Each row below is a small network's average activation on inputs in which a field has the value named, seen along a few directions.
Related values have similar rows: they may be neighbours, one step apart, or belong to one group.
In the rows, 500 means zero.
Random noise pushes rows far along 5 fixed directions. That doesn't count. These rows show it; they differ only by the noise:
[390 336 416 554 499 377 531 532 778 636 557 635 354 495 545]
[594 569 565 587 541 613 469 518 534 216 582 397 454 503 667]
[688 520 407 709 813 537 514 418 440 494 503 473 465 472 690]
[658 500 346 497 617 349 580 474 295 558 329 367 706 421 484]
[651 481 530 408 529 598 489 536 543 281 424 242 547 420 643]
[603 523 393 648 668 341 551 437 399 401 517 557 559 461 538]
[502 423 390 748 726 390 526 432 648 556 626 716 334 502 622]


Field Zok:
y2: [487 495 413 517 555 345 530 336 427 521 481 639 505 417 343]
y3: [610 510 443 565 632 485 507 498 479 349 493 477 510 474 566]
y5: [447 354 636 461 488 698 474 501 807 503 611 606 314 496 618]
y1: [440 593 532 630 587 490 415 447 382 489 513 589 437 461 464]
y6: [362 638 538 443 190 324 564 642 366 371 577 601 651 655 296]
y7: [374 503 615 427 372 656 392 544 495 695 468 489 441 482 409]
y9: [446 425 582 380 472 621 492 460 537 719 530 535 505 611 489]
y8: [384 550 403 448 439 466 488 505 394 886 369 553 490 455 317]
y4: [427 311 511 292 502 332 551 433 677 519 538 663 501 533 378]
The values of Zok form 3 separate groups.
List the group mates of y8, in the order listed. -> y2, y1, y7
List the group mates of y3, in the order listed. -> y6

Field Mazu:
j1: [212 379 536 536 352 529 479 603 620 739 648 819 371 565 420]
j10: [627 435 351 756 820 289 567 375 562 388 581 689 436 418 642]
j5: [597 546 445 742 819 479 553 313 481 605 640 715 323 646 572]
j6: [620 742 543 495 603 398 487 426  24 120 476 621 703 445 291]
j3: [448 382 389 606 555 626 496 605 744 717 406 325 327 558 688]
j8: [338 577 498 706 326 475 498 397 299 962 619 740 535 744 354]
j4: [675 462 537 562 588 796 488 541 629 373 572 313 456 550 739]
j2: [601 712 529 565 544 586 458 490 237 316 467 444 531 477 482]
j7: [390 588 572 452 408 465 385 527 611 345 545 485 420 309 498]
j9: [862 654 569 524 814 701 512 401 270 334 407 142 678 501 730]
The values of Mazu form a line.
A walk along Mazu starts at j3 and steps to its neighbour j10. Put j6, j8, j4, j2 in the order it reaches them. -> j4, j8, j6, j2
What is the length, in steps, of the shortest route from j7 to j1? -> 3
